A small network was trained on invented records. Each row is its activation on one of them, seen along a few directions.
Here are examples, each followed by its value of one field, KUF.
Other fields move the rows too, some of them a lot.
In the rows, zero is written as 500.
Random noise pushes rows far along 18 fixed directions. That doesn't count. These rows show it; they differ only by the noise:
[479 523 456 519 683 494 574 521 521 505 524 414 492 658 541 500 518 400 478 581 292 502 507 477 586 583 547 414 646 504]
[608 646 316 708 671 602 472 462 693 389 478 414 367 672 762 493 513 378 780 400 364 595 303 319 624 690 568 663 424 632]
[727 305 515 616 756 570 560 800 711 442 673 362 616 385 471 398 761 516 633 404 353 412 721 372 735 453 573 392 476 835]
[462 700 466 423 560 524 430 320 389 438 409 136 360 615 703 414 477 198 738 330 442 465 364 635 265 684 453 493 627 555]
[267 589 476 615 448 209 368 461 546 423 650 291 575 635 608 648 609 308 716 593 169 746 449 514 712 690 377 558 494 469]
[493 643 468 648 638 411 674 653 544 462 510 537 337 413 581 423 569 499 361 325 293 556 371 638 570 464 652 260 592 496]
[226 717 451 558 384 536 614 502 649 662 375 523 158 301 600 485 414 513 516 537 518 544 330 439 487 515 493 721 255 598]
[371 321 502 544 563 529 387 341 394 618 659 401 609 396 720 434 504 462 363 296 452 603 469 524 624 713 594 452 470 510]
[384 530 519 719 587 578 495 145 594 461 343 413 722 492 562 799 500 309 605 769 599 549 819 378 613 359 284 541 576 635]
[514 587 779 527 245 707 352 633 440 354 365 676 585 452 549 590 594 350 390 591 585 502 441 636 322 295 363 396 633 580]
[582 734 548 712 771 680 593 398 488 398 442 657 391 494 607 513 658 375 501 410 502 719 418 489 523 492 494 515 332 524]
[546 472 709 516 268 665 431 493 415 533 441 152 760 570 414 530 530 538 370 313 533 476 490 370 496 683 643 630 457 343]
[474 556 313 559 405 491 410 428 386 431 598 692 433 459 382 481 643 745 592 620 668 620 655 609 380 454 220 531 323 548]
[411 430 520 505 411 491 527 588 611 594 514 666 520 156 588 521 401 573 395 288 770 383 424 541 451 289 650 517 496 601]
[496 402 552 555 654 344 490 511 609 477 658 479 665 521 534 509 571 358 621 421 405 662 521 417 672 538 590 547 407 556]
[385 713 515 729 715 473 400 423 898 293 255 458 324 615 465 403 507 429 639 207 332 496 724 799 353 591 514 594 464 501]
[645 454 544 670 733 787 312 559 783 406 572 409 627 642 459 515 795 649 816 465 300 407 525 453 654 480 418 502 455 241]
[289 616 387 418 610 245 732 413 364 555 559 458 440 421 656 536 360 327 580 539 530 478 431 627 451 406 361 366 665 426]
[622 513 701 551 426 572 490 504 521 408 378 499 542 537 315 365 567 548 438 379 499 541 598 560 401 483 574 463 390 438]
[527 600 414 609 309 243 548 321 575 448 366 314 343 401 510 402 396 495 680 355 476 559 421 506 480 483 649 435 439 599]

[322 507 627 388 676 721 588 727 666 673 526 473 423 539 523 512 568 379 527 730 335 451 509 362 590 546 300 714 369 513] -> bef
[682 474 364 525 370 653 741 517 542 577 292 533 554 637 659 424 149 569 407 467 682 380 281 315 384 353 604 420 692 358] -> zemad
[605 379 775 433 634 644 386 311 227 392 548 472 535 406 395 423 651 454 495 484 476 368 685 581 624 623 537 406 432 484] -> revog
[476 773 154 715 366 232 816 542 569 486 420 428 276 444 562 449 392 658 569 407 508 655 401 521 452 426 404 422 445 485] -> zom
[708 466 271 521 526 535 491 534 352 526 657 409 525 551 502 490 699 594 538 600 481 595 466 416 507 454 506 298 595 667] -> tafu
[345 521 377 436 437 217 449 490 824 588 411 334 349 367 302 566 366 612 576 378 523 283 618 547 467 462 759 663 543 632] -> tirur
[717 420 693 477 444 323 667 477 630 366 324 626 401 516 438 284 297 450 675 501 393 414 455 499 555 354 494 338 443 337] -> kel
[524 410 614 460 330 599 402 512 422 442 406 596 422 445 534 504 422 489 375 641 449 315 500 498 593 531 595 421 634 662] -> tebim
[238 623 511 323 341 213 574 487 259 588 579 260 382 235 639 582 442 326 511 475 496 449 378 653 464 515 342 431 606 550] -> bef
[454 307 634 526 458 284 476 418 498 586 582 511 544 241 188 558 625 777 267 570 318 437 708 585 793 407 680 244 513 380] -> gem
[481 576 544 380 594 386 697 497 568 693 444 445 405 357 363 547 518 408 501 635 501 503 358 415 456 211 771 363 577 557] -> gem
[601 476 477 776 403 769 496 451 742 567 367 678 347 273 663 298 599 668 597 454 559 699 402 451 474 283 317 399 172 546] -> kidu
[614 569 350 493 545 658 484 477 251 505 609 615 468 481 621 716 603 485 401 710 611 526 381 338 595 511 453 503 609 706] -> zemad
[520 579 581 492 508 609 300 445 571 489 510 622 359 394 404 550 791 535 689 679 442 538 392 578 451 279 424 407 434 505] -> kidu
[594 270 584 312 329 203 431 614 464 555 654 332 495 423 244 275 575 553 522 436 362 544 573 502 538 573 735 423 382 697] -> ronat
[564 541 626 719 629 543 511 474 730 494 349 571 399 529 248 367 730 598 373 520 228 740 673 567 540 425 597 346 311 486] -> fogu
[513 456 605 457 579 721 467 554 751 606 333 235 447 468 442 345 621 383 684 595 392 365 643 555 321 289 465 326 582 664] -> revog
[492 353 567 461 593 647 526 494 576 588 455 447 527 541 781 327 372 229 545 470 459 551 489 411 483 599 412 525 458 681] -> tebim
[516 429 543 417 536 478 358 356 410 468 609 687 382 408 412 574 591 600 618 708 456 393 468 487 675 493 465 497 434 446] -> kel
[554 601 635 628 391 522 589 538 419 406 344 605 482 577 592 450 434 391 199 442 370 628 356 590 475 481 639 268 654 466] -> zom
[572 397 246 414 498 516 580 656 331 553 697 435 572 586 651 309 493 498 550 483 604 603 509 486 341 559 297 447 503 673] -> nedi
[513 416 609 440 681 636 236 142 494 550 508 421 630 486 531 483 623 298 671 368 655 636 551 564 322 471 504 525 401 517] -> tirur
[495 516 421 532 596 619 441 652 460 445 631 606 425 340 777 514 552 438 512 338 585 440 434 581 509 569 353 548 512 692] -> ronat
[467 463 536 468 695 553 480 409 418 515 596 570 568 664 534 519 494 392 468 500 491 622 526 400 601 736 540 697 361 444] -> tafu
[450 459 424 527 403 373 515 369 485 525 463 812 300 416 574 542 273 623 334 629 439 440 289 466 727 488 728 404 562 412] -> nedi
[385 627 555 509 378 465 581 525 509 423 389 585 534 441 477 743 330 569 466 544 652 268 553 519 549 449 328 685 556 292] -> fogu

Here are new rows. What is KUF for each?
[434 432 430 580 503 520 489 390 527 481 397 692 248 275 529 405 385 699 359 475 498 295 620 670 573 482 551 359 529 580] -> fogu
[367 412 384 449 634 767 279 467 580 736 554 252 533 520 552 491 667 488 427 465 467 474 525 553 340 529 670 448 659 671] -> tafu
[653 494 737 473 585 542 466 357 303 358 394 605 374 538 437 348 517 319 322 437 429 571 599 563 518 679 707 436 420 689] -> tafu
[616 402 603 561 545 658 469 458 556 506 402 546 398 436 448 372 596 506 401 583 398 547 640 489 537 475 523 365 417 706] -> kel
[345 380 340 512 831 419 425 303 785 674 567 408 533 492 511 654 471 585 583 467 375 344 505 518 661 462 660 453 683 262] -> kel
[488 752 429 560 513 549 677 229 292 571 339 510 190 423 575 537 425 531 321 569 477 538 280 476 542 531 612 379 521 406] -> zom
[610 465 612 420 409 590 512 517 234 486 620 597 619 498 504 534 452 599 386 350 664 465 276 392 590 625 644 627 395 231] -> ronat
[267 269 921 503 570 561 286 480 675 579 532 503 759 353 461 355 626 386 436 259 414 584 652 790 424 373 500 367 402 282] -> tirur
[605 490 532 335 512 375 559 678 531 417 476 303 589 657 207 384 520 509 610 458 543 398 810 572 271 523 386 594 489 561] -> fogu
[265 480 565 585 370 375 418 484 560 383 451 699 650 582 432 592 401 456 390 601 572 660 860 636 456 590 220 701 395 550] -> gem
[414 546 624 325 419 668 432 341 172 606 469 513 651 776 388 461 576 276 308 780 630 872 636 516 149 587 262 588 384 556] -> revog
[397 564 296 473 682 280 658 605 445 549 682 451 398 306 561 550 585 428 542 497 522 534 602 574 523 485 368 460 527 780] -> gem
[675 505 493 584 347 557 600 526 198 341 557 534 745 613 458 499 514 585 432 494 695 628 606 433 483 550 317 513 408 411] -> nedi
